Each row below is a small network's average activation on inputs in which a field has the value named, seen along a few directions.
Values that are neighbours, or in one group, have similar rows; names and order tell nothing.
In the rows, zero is written as 500.
Random noise pushes rows far along 2 fixed directions. That doesn't count. These rows show it; they differ only by the noise:
[553 503 615 576 501 410 270 506 412 400 324 572 408 515]
[421 488 577 599 546 495 328 367 484 510 335 639 362 537]
[414 568 473 406 477 584 616 423 651 606 636 593 451 679]
[432 504 560 560 529 505 379 390 510 518 392 625 383 562]


Mukir, 16 values:
w10: [723 574 509 445 465 434 532 557 452 432 568 545 533 517]
w4: [327 359 473 643 582 446 397 430 511 541 352 469 518 358]
w7: [504 424 573 494 557 349 405 513 388 455 405 524 448 487]
w1: [483 629 417 506 405 568 611 429 580 520 592 446 582 489]
w8: [417 524 480 470 490 575 568 395 603 591 622 573 407 673]
w16: [565 432 551 456 514 341 436 539 444 447 468 557 472 504]
w11: [559 450 492 512 558 604 578 417 449 532 525 509 535 418]
w2: [717 612 437 313 270 554 708 815 575 402 865 290 792 526]
w6: [485 506 406 516 561 650 639 410 531 596 524 471 487 447]
w5: [474 571 497 606 440 444 313 560 473 458 346 367 577 457]
w15: [453 444 465 388 491 444 634 583 585 546 652 496 470 537]
w13: [708 463 626 569 530 468 360 590 303 307 342 477 440 384]
w12: [516 454 483 499 436 392 404 717 447 406 531 333 666 471]
w9: [610 558 542 498 557 504 543 503 426 463 474 545 492 514]
w3: [441 527 467 445 427 665 654 552 528 529 566 405 585 439]
w14: [661 530 412 264 453 337 647 850 522 425 681 287 629 520]
Mukir is arranged as a ring.
Question: What is the length, in steps, of the shortest route from w15 to w3?
Answer: 7
Question: Going along Mukir from w10 by way of its neighbour w9, in what order are w1, w8, w16, w11, w2 met?
Answer: w11, w2, w1, w16, w8
Question: Which values are neighbours of w4? Give them in the order they are listed.
Answer: w12, w14

Riti, 16 values:
c12: [666 495 367 468 496 754 793 493 565 578 729 464 650 403]
c10: [560 630 445 429 407 598 661 638 474 410 592 357 682 549]
c5: [414 492 493 553 461 454 406 572 551 478 517 430 555 442]
c15: [457 494 432 536 419 494 448 529 521 472 521 277 628 389]
c6: [517 497 616 618 572 488 187 360 351 390 200 707 276 522]
c2: [421 442 584 513 570 437 335 430 512 555 412 523 523 507]
c14: [507 473 385 269 453 311 640 891 560 483 788 292 676 676]
c7: [448 414 447 361 346 415 510 802 555 514 528 210 672 464]
c8: [775 533 545 660 514 495 337 622 321 231 379 510 563 304]
c16: [503 477 636 339 554 265 450 580 508 459 433 576 375 646]
c9: [609 657 552 507 520 601 600 251 538 520 518 678 345 563]
c4: [686 620 417 362 439 683 877 451 542 587 787 616 530 595]
c11: [571 514 441 519 386 564 590 685 415 448 548 258 636 363]
c3: [520 625 457 287 387 437 654 538 709 537 689 608 488 722]
c13: [686 512 597 490 500 490 456 553 362 438 523 484 539 569]
c1: [627 530 505 224 397 194 647 862 565 411 823 340 530 630]
Riti is arranged as a 4 by 4 grid.
Question: What is the length, in steps, of the shortest route from c9 to c7?
Answer: 6
A value of Riti combines one of 4 hidden first parts with one of 4 second parts; all combinations occur once.
Question: Changing only the second part turns c13 into c6. c1 has the same second part as c13; what does that change turn c1 into?
Answer: c16
Question: Changing only the second part turns c15 into c5. c11 has the same second part as c15; what does that change turn c11 into?
Answer: c10
